A small network was trained on invented records. Each row is its activation on one of them, seen along a few directions.
After each row come some of the record's fields: Zutog, Tig, Fefa, Gid, Vima, Lofoz, Vipa, Kupa.
Not every record has every field; a missing one is written absent.
Other fields move the rows too, some of them a lot.
Random noise pushes rows far along 17 fixed directions. That doesn't count. These rows show it; they differ only by the noise:
[ -23 -544   55  420 -158  195  191  282  485 -114 -323 -147  284 -139
  102 -195   92   98 -192  239   23   33  -55 -371 -249 -179  -71 -304
  111  -85   53  188]
[ -56  521 -283  -60 -118 -119   -2  -29 -275  -10  280 -132  -23  132
    5   54  -85 -258 -216 -180 -120   88   -6  -34  -86  179  -45  129
   11  117 -430 -260]
[-233 -680  478 -238  325   67   83  -32  107  189  -98  193  108 -120
   53  294  -14   55 -164  207 -419  -59   85  129  -46 -154  116   39
 -106  308  149 -190]
[ 130  233  136   71  -93    8  -48  -27 -217   61    3 -131   -5  -16
 -217   68  156  -21 -308  -42 -262   71 -121  114 -256  -42   32 -185
  -58  244  -85   -2]
[  74 -378 -389  212   -6   79 -201    1   61  207   76  100   35  128
 -119  205 -157  176  505  107   18  -52  193   84 -596  446  454  447
  273 -270  148 -479]
[ -66 -183  255  136  143   93 -110 -123   16  -78 -197   87  -53 -283
  353   52   84   12  460   -4  282  -45  318 -131  586   40 -276  155
 -130 -329   27  224]
[  99   43    1  294  145   93  107 -265   27   76  -28   93 -244   83
  -56  -90  -54   79 -111 -134 -119  -54  221 -175  -37  271  279   13
  363 -167 -101  439]
[ 127 -559  243   96 -184  259 -351   87  291  144  -93 -179    8  -89
   -7  125  150  191   41  104 -201 -122  132  216  -96   25 -250 -269
 -120  162  223   -8]
[ 253  -27 -186  -27  -19 -313  -59 -196  174 -232    5  285 -217  102
 -470 -250 -185  159  -35  187   95  -40 -112  109  -34  222  457 -433
  216 -252 -162  212]
[   5  194  165    3  208 -161 -211   46   54  -87  101 -258 -132  -50
    7 -263   76  -12 -391  -55  326 -116  315   21   47  401  -71  215
  -82  -29 -298  -29]
[ 169   67 -102  448  373 -244  -20  163 -274 -393 -212   32 -107 -134
  -10 -132   13   64  418  145   60  344 -608 -175 -108 -186  -56 -440
 -247 -180 -126 -284]
[-157 -309 -193   -3  -27 -325  178 -172   59  -60  -99   18 -331   72
  -84   81  -85  -38   32  -89  -89  105  262 -165  115  160  262 -133
  122 -187 -193 -325]
[ 224  -43  -47   48  130 -122   68  104 -220   59   73   32   11 -154
  159  164  -51  -60  419  555   62   22 -104  211  -22 -208  -49  -46
  -78 -355 -157  461]
[ -85 -210 -379   38  322  502  -85 -251  107    2  104 -250  538 -172
  -65 -283 -268  171 -155  239  360 -215  288  259    1   32   67 -107
   69   80  324  260]
[  87 -204   22   24  -76 -340  131   93  205   48   42 -235 -357  154
 -212  136  128  -52 -278  109  -72   81   97   17 -304  106  -91  -31
  130  116  -17  -79]
[ 105   21  -39 -414 -287 -218   88 -319  428 -137  157   85   -4   79
 -609    9  -80   47 -589  198  241 -139  293  133  126  234   83  -72
  255  152   80  303]
[  98   -7  414  232  154  -35  -98  -91 -546  243 -182  229   20 -155
 -189   75  236   22 -150 -116 -193  101 -144  286 -584 -170  344 -156
   20  240  123 -158]
[ 282   41  145 -126  415  -49 -141 -154 -325   15   16  165  127 -227
 -413  -29   82  197  264  240  122   57 -126  258 -188  -43  402   81
 -263 -119  389 -254]
[-193 -218  126   77  -12  -46  -71 -258  153 -412 -264  403  -36 -158
  107   57 -119   10  206 -153   94   99  -69 -239  672  -40 -314 -402
  -40   33  -86  -49]

[ 120   67 -126  -47 -474    8   -9  176  279  -82  120  146  255   25
 -135  -70    1  -87  -73  115  -41  -37 -314  -99 -208  -39  -78 -133
   53   74  -97  -55] => Zutog is g1, Tig is f2, Fefa is w1, Gid is b4, Vima is d3, Lofoz is s2, Vipa is h3, Kupa is u3
[-267   48   -3  350 -117   29   -8  -35 -304   64 -340 -211 -106   19
  252  133   88   -9   64 -255 -170   30  103   61  -20    9  165  -75
   57  -45 -379   51] => Zutog is g4, Tig is f1, Fefa is w3, Gid is absent, Vima is d1, Lofoz is s1, Vipa is h4, Kupa is u3
[-212 -195  197 -248 -183  121  108  -48  -99   62 -185  -16  315 -149
  -45  290   68   21 -333   -9 -285   36   48  -29  123 -318    5 -185
 -202  331   80 -237] => Zutog is g2, Tig is f2, Fefa is w2, Gid is b1, Vima is d3, Lofoz is s1, Vipa is h4, Kupa is u2
[-188   20   14 -220  100   59  -78  173  -53   64   47 -187   87   47
  262 -127   48 -218  211  -40   61  -40 -119  383  163 -315 -276    9
 -165  180  217  -25] => Zutog is g3, Tig is f2, Fefa is w1, Gid is absent, Vima is d1, Lofoz is s2, Vipa is h2, Kupa is u2
[  93  -84  393   45  240 -110  109 -175  -26 -100   -9  236 -166  -99
  -28  270  -78  136 -336  171 -124    2  102 -123  207  145  -26  -59
   63   63 -299  377] => Zutog is g1, Tig is f2, Fefa is w1, Gid is b4, Vima is d2, Lofoz is absent, Vipa is absent, Kupa is absent
[  -9 -174  -68 -136  -15  298   80  255  262   61  -53 -133  421   39
    5 -381  -57  101 -110  144 -248 -111 -249  -50 -168 -274  279 -248
 -135  -43  160   17] => Zutog is g3, Tig is f1, Fefa is w3, Gid is b3, Vima is d1, Lofoz is s1, Vipa is h4, Kupa is u3
[ 142  -60  165  150 -262   39   93  -83  121   36  -88  292   71 -210
   76  -40   40   50  -14  -50  197  -63  360 -490  106  163  147  206
  167 -416 -110  189] => Zutog is g3, Tig is f3, Fefa is w2, Gid is b1, Vima is d3, Lofoz is s2, Vipa is h3, Kupa is u3
[-205 -265  -85 -258  -92  -48  -86 -158  168   72  257  152 -138  -71
  383 -156 -117 -215  131 -345  278  -99  536 -191  546  163 -302  113
  -51 -205  -10 -347] => Zutog is g1, Tig is f1, Fefa is w3, Gid is absent, Vima is d1, Lofoz is absent, Vipa is absent, Kupa is absent
[ 330 -145  -75 -168  142 -171 -119  -72  -61  130  172  256 -373   97
 -108  -67   -7   -6  639    6  -49   73 -242  231   58 -187  -77 -246
  -80 -182  460 -178] => Zutog is g3, Tig is f1, Fefa is w3, Gid is b4, Vima is d1, Lofoz is absent, Vipa is absent, Kupa is u2
[-117   33   57  427  388 -216 -203  -79 -262 -242 -315   36 -308  -27
  126  252  -90  234  383   96   66   27 -108  118   73  311   66    7
   79 -121 -424   34] => Zutog is g3, Tig is f1, Fefa is w3, Gid is b4, Vima is d3, Lofoz is s1, Vipa is h4, Kupa is u2
[-105  178 -220 -409 -148 -162  102  -11  159 -324  185   60  161   28
  -77  -61 -181 -127 -172  -12  156   72  109 -273  428   51   19  110
 -139  -59 -245 -199] => Zutog is g2, Tig is f3, Fefa is w2, Gid is b1, Vima is d3, Lofoz is s2, Vipa is h2, Kupa is u3
[-313  135   67  190  456  -78  161  161  -39 -289 -412 -194    4   40
  165 -304  -28   35  145   46  -66   29 -314  -77  197  -85  314  -17
 -133 -196 -276  109] => Zutog is g3, Tig is f1, Fefa is w3, Gid is b2, Vima is d1, Lofoz is absent, Vipa is absent, Kupa is absent
[-298  -35    7  -59 -192  -42  398  -67  207 -162 -371  105  161   36
 -171  239   83  -54  165   52 -108   79  -56 -243  147  -33  353  350
  144 -108   87   20] => Zutog is g1, Tig is f4, Fefa is w2, Gid is b1, Vima is d1, Lofoz is absent, Vipa is absent, Kupa is absent
[  94 -402  179   72 -160  145 -331  -14  -30  -39  -17  513  188 -295
  331  147 -138  110  478  134   50  -68  226  -89  340  104  -55 -143
  -92 -428 -239   47] => Zutog is g1, Tig is f1, Fefa is w3, Gid is b2, Vima is d3, Lofoz is absent, Vipa is absent, Kupa is u2
[ -43 -242   -6    2  -15   62 -154   -4   43   66  -21  183   78   51
   40  103 -154   42  173  152   -8 -127 -151  353  -86 -129  -76 -225
  117  120  115  130] => Zutog is g3, Tig is f1, Fefa is w3, Gid is b4, Vima is d3, Lofoz is absent, Vipa is absent, Kupa is absent
[ 321 -101   37  218  409 -387 -161  136 -401  117  120  212 -336   35
   19  200 -169  106  166  436   72   39 -373  567 -528 -155  -34 -320
  133   39 -165  386] => Zutog is g2, Tig is f3, Fefa is w1, Gid is absent, Vima is d2, Lofoz is s2, Vipa is h1, Kupa is u3
[ 193  288   95  -87 -216 -187  293  184    3   89    3 -219 -194   30
 -107 -215  321 -143 -212  -88 -199  163 -181 -297  -10 -319   40  -72
 -178 -103   26   93] => Zutog is g2, Tig is f3, Fefa is w1, Gid is absent, Vima is d1, Lofoz is s2, Vipa is h3, Kupa is u2
[ 110  246  206 -169   58  -53  129 -157   -9   10   29  110 -138   95
 -350  193  203  -38   95 -167 -209   99  -79  -54   73   28   87  313
   58  100  410  -51] => Zutog is g1, Tig is f3, Fefa is w2, Gid is b1, Vima is d3, Lofoz is s2, Vipa is h1, Kupa is u2
[ 240   26  199  -16 -204  -99  233   66  329 -186  -54 -136 -245    5
 -196  247  185   76 -120  -13  -13  235  125 -653  306   64 -346  208
  -85  -77  143  -40] => Zutog is g3, Tig is f3, Fefa is w2, Gid is b1, Vima is d3, Lofoz is absent, Vipa is absent, Kupa is u2
[ 245 -157  125 -260 -216 -101   46   55  101  111  122  -91 -130  -83
   63  130  133   -6  201  178   51  -17  296  -82  269  -68 -187   56
 -159 -361  103   85] => Zutog is g3, Tig is f1, Fefa is w3, Gid is b3, Vima is d3, Lofoz is s1, Vipa is h4, Kupa is u2
[  70  113 -539   49    3   63  102 -118  158   90  495  -17 -166  300
   58  -95 -283 -191  -83 -107  -49  -27   29  -66 -103  200 -248  -54
  372   64  -73   94] => Zutog is g1, Tig is f1, Fefa is w3, Gid is b4, Vima is d3, Lofoz is absent, Vipa is absent, Kupa is u2
[  64   92  291 -318  324  168 -403  -77  -44  -26   75  223  304 -129
 -265 -221   23  203   82   34  154 -209  -47  306    6  206  343  254
 -282   30  287 -276] => Zutog is g1, Tig is f1, Fefa is w3, Gid is b3, Vima is d3, Lofoz is absent, Vipa is absent, Kupa is absent
[ 183  -50  258   78 -129   69 -103  155 -113  240 -147 -379 -207  -53
  -70  206  290  148   11   46 -503   -9  111   13 -197  166  211   75
 -220 -139 -162  -85] => Zutog is g1, Tig is f4, Fefa is w2, Gid is b1, Vima is d1, Lofoz is absent, Vipa is absent, Kupa is u2
[-268 -196  154 -234  279 -127   38 -218  -77   30 -147 -279 -150  -49
 -201   22   16  103 -383  -13 -247  -50  176  261  147   21  242 -290
 -195  272  -21 -306] => Zutog is g3, Tig is f1, Fefa is w3, Gid is absent, Vima is d1, Lofoz is absent, Vipa is absent, Kupa is absent
[  30  147  114 -156  101 -180  -99   88   53 -236  -31  -47 -108   -1
 -112 -138   22   53  -76   60  -28  -25 -191  -24  164   86   52    0
 -256    2 -247 -122] => Zutog is g2, Tig is f2, Fefa is w2, Gid is b1, Vima is d3, Lofoz is absent, Vipa is absent, Kupa is absent
[ 535  235  392   95  255  -58  -28 -196 -295  299  345  302 -410  -79
   26 -130   66   62 -276 -226   34    3  406 -201  -67  224   66   44
  142 -317  -58  388] => Zutog is g4, Tig is f1, Fefa is w3, Gid is absent, Vima is d1, Lofoz is s2, Vipa is h1, Kupa is u3
[-300  -42 -247  306  494  136 -146  -78   24 -152 -159 -304  -86  235
  -16   78 -293  272 -190   56 -130 -131 -125  306 -180  342  114   19
  186  383 -257  106] => Zutog is g2, Tig is f2, Fefa is w1, Gid is b4, Vima is d1, Lofoz is absent, Vipa is absent, Kupa is u2
[ -93 -397  197  -47   27 -243   77  -42   14   36   23  301 -143   11
   23  216 -193   24 -415   73 -158   26  231   18  -68  118  117 -281
  214   61 -343  -34] => Zutog is g1, Tig is f1, Fefa is w3, Gid is absent, Vima is d1, Lofoz is s2, Vipa is h2, Kupa is u2
[ 259  283  311  103 -158   58 -157  -17   13   43   86  360  -98  -73
   31 -242  133   36  -73 -300  -78  -49   51 -343   12  247  193  207
   35 -230 -247  139] => Zutog is g2, Tig is f3, Fefa is w1, Gid is absent, Vima is d1, Lofoz is s2, Vipa is h1, Kupa is u3
[-462 -275   -9   46  201 -129   80 -112  -33 -133 -129   53  341 -137
 -116  180  -72   30 -353    4  436   44  332   45 -252  257  174  391
  176  268   44 -554] => Zutog is g1, Tig is f1, Fefa is w3, Gid is absent, Vima is d1, Lofoz is absent, Vipa is absent, Kupa is u2
[ 104  103 -144  -39  217  266  -38  -57  -75   49  322  -60  -10   12
  292 -252 -215  -87  -11  -88 -156   -8   90 -145  326  -49 -186 -298
 -136  -94 -172  186] => Zutog is g3, Tig is f1, Fefa is w3, Gid is b2, Vima is d3, Lofoz is s2, Vipa is h2, Kupa is u3
[  47  284  122 -170  118 -157   75   82  -15 -135  177  179   23   48
  -32 -149    7 -241 -140  -35  147  100 -431   16   -8 -285 -468 -177
  -38  316  238  -74] => Zutog is g3, Tig is f1, Fefa is w3, Gid is b3, Vima is d3, Lofoz is absent, Vipa is absent, Kupa is absent
[ -28   97   84 -417  -40  -78  135  183  -69  200  143 -233   16   11
    6 -469  220 -291 -120   24  -30  -86  -17  410   82 -412  215 -138
 -174  -17  128  340] => Zutog is g1, Tig is f2, Fefa is w1, Gid is absent, Vima is d1, Lofoz is s2, Vipa is h1, Kupa is u2
[ 201  209   97  215  548   19    2 -151 -333 -146  188  140   52 -173
  -43  120 -129  140 -160   48   46  195  -72 -243  -69  188  -98    7
  -92   29  -60 -222] => Zutog is g1, Tig is f1, Fefa is w3, Gid is absent, Vima is d1, Lofoz is absent, Vipa is absent, Kupa is u2

Here are new rows. What are their fields?
[  34  363 -208  -90  519 -105 -221 -142 -252  -39  273   77 -159   25
  116 -488 -196  -67  231 -154  358 -103   45  195  223  238  156   71
  -85 -287 -113  -81] => Zutog is g1, Tig is f1, Fefa is w3, Gid is absent, Vima is d1, Lofoz is absent, Vipa is absent, Kupa is absent
[-127 -165 -127 -118  -52   87  417   60  173   69   87  214  275   49
  101  -79   36 -270  236   19   88   82 -131 -224  -78 -356  -31  254
  154  -44  470  -10] => Zutog is g1, Tig is f1, Fefa is w3, Gid is b3, Vima is d3, Lofoz is absent, Vipa is absent, Kupa is absent
[ 333 -189 -311  418  106   59  139    7 -141   77  -21  -56 -111  -18
  -51 -104   -3  156  202   18  183  183    8 -268 -361 -147   82 -151
  115 -257  321   24] => Zutog is g2, Tig is f2, Fefa is w2, Gid is b1, Vima is d3, Lofoz is absent, Vipa is absent, Kupa is absent
[ -32  272   -3  -99   89 -118   33 -251  -71 -152  -49  325   40  -70
 -122  135  -86   66  215  103  323  -57  -26   36  281   99  115  315
   56  -86   18  283] => Zutog is g2, Tig is f2, Fefa is w1, Gid is absent, Vima is d1, Lofoz is s2, Vipa is h3, Kupa is u3
[  48 -131 -331  151  141 -115 -117   95 -428   -4  -22 -615 -198 -178
  307  138  -20   15  350  244  156  122   88  339  242 -273 -409 -490
 -424 -156 -144   -5] => Zutog is g2, Tig is f2, Fefa is w1, Gid is absent, Vima is d1, Lofoz is absent, Vipa is absent, Kupa is absent
[-294  108  -36  120  -80   33  159 -121  182 -139 -210  208   79  109
  -54 -129  -64  -45 -218 -210   32  -48 -127 -182    0   28  136   21
  285  160  -78   35] => Zutog is g2, Tig is f1, Fefa is w3, Gid is b4, Vima is d3, Lofoz is absent, Vipa is absent, Kupa is absent
[-427 -224  214 -130  554  -53  232  131   52  171   -9 -195   18   53
  179   66  144 -244  -33   72   97  -62  -14  336 -243 -207 -145  529
   29  443  383 -108] => Zutog is g1, Tig is f2, Fefa is w1, Gid is b4, Vima is d3, Lofoz is s2, Vipa is h2, Kupa is u3
[-368 -144  -36   63 -552  253  206  -90  -32  -92 -534 -166  249 -173
   49  251  156   -6  313   48 -487   30   -4  -23  451 -319  297 -343
 -134 -107 -262  218] => Zutog is g1, Tig is f1, Fefa is w3, Gid is b4, Vima is d3, Lofoz is s2, Vipa is h1, Kupa is u3
[-209 -376 -160 -196  485 -336  217  216  174  -53  161 -241 -123  159
  -63   -2 -175   25 -395  230  -88   96 -147  -32 -368   13   10   79
  -89  332   -3 -635] => Zutog is g2, Tig is f2, Fefa is w1, Gid is absent, Vima is d1, Lofoz is absent, Vipa is absent, Kupa is u2
[-215  117   52  -90   75 -379  191  -89  -17  -96  -65   24 -437  288
 -111   79  -23 -133 -208 -194 -305   78 -117   24   56  129  137  -81
  140  191 -279  -96] => Zutog is g1, Tig is f1, Fefa is w3, Gid is b3, Vima is d1, Lofoz is absent, Vipa is absent, Kupa is absent
[ 191    5  344  347  -96  159 -222  127 -105   38 -104  437  225 -116
  -24  279  107  135  168   90  -89   61 -314   16 -447   45  -61   81
  118  109   95   12] => Zutog is g1, Tig is f1, Fefa is w3, Gid is absent, Vima is d1, Lofoz is absent, Vipa is absent, Kupa is u2
[ 104  265  116 -159 -230  219  160   47  101  201  166  116  -26  157
  166   92   63 -125  187  -59 -469  -82   27 -244  207   69   99  374
   63 -262 -117  412] => Zutog is g1, Tig is f1, Fefa is w3, Gid is b3, Vima is d1, Lofoz is absent, Vipa is absent, Kupa is u2
[  89  323 -407   21  211   34  173 -255 -331 -116  192 -418    1 -136
 -110   26  -51   28  -48  -40  137  148  329 -256  291  165   31   90
 -191 -208  -59 -168] => Zutog is g1, Tig is f2, Fefa is w2, Gid is b1, Vima is d3, Lofoz is absent, Vipa is absent, Kupa is u2
[  20 -146 -226  -45  206  254    8  -48  392 -140   34 -117  218   34
 -232 -102 -156  256   93  250  -20 -103 -112  -44   21  145  155   58
  -46  -42  282   -3] => Zutog is g1, Tig is f1, Fefa is w3, Gid is absent, Vima is d1, Lofoz is absent, Vipa is absent, Kupa is absent
[  67  195   57   75 -276  -53  360  -74 -499  267  -33  -47  230 -247
 -102  383  242 -180 -118  187   50  153  159   35 -320 -322   89  129
   44  -65   50  119] => Zutog is g1, Tig is f1, Fefa is w3, Gid is b4, Vima is d3, Lofoz is absent, Vipa is absent, Kupa is absent
[ 455   27  345  -67 -108  104  263  -34  140  161  213  326 -201   81
 -129  118   52   84 -266   17 -595   48   36 -526   23  100  190  -15
  117 -209  -96  394] => Zutog is g1, Tig is f2, Fefa is w1, Gid is b3, Vima is d3, Lofoz is absent, Vipa is absent, Kupa is u2
[  11  -19 -132 -121  461 -128  324 -214   53  -71   83 -342 -248  -28
 -168   51   26   36  102  123  125   93  138  -65  296  -86 -178   76
  -90  -11  412    2] => Zutog is g3, Tig is f1, Fefa is w3, Gid is b4, Vima is d3, Lofoz is s2, Vipa is h1, Kupa is u3
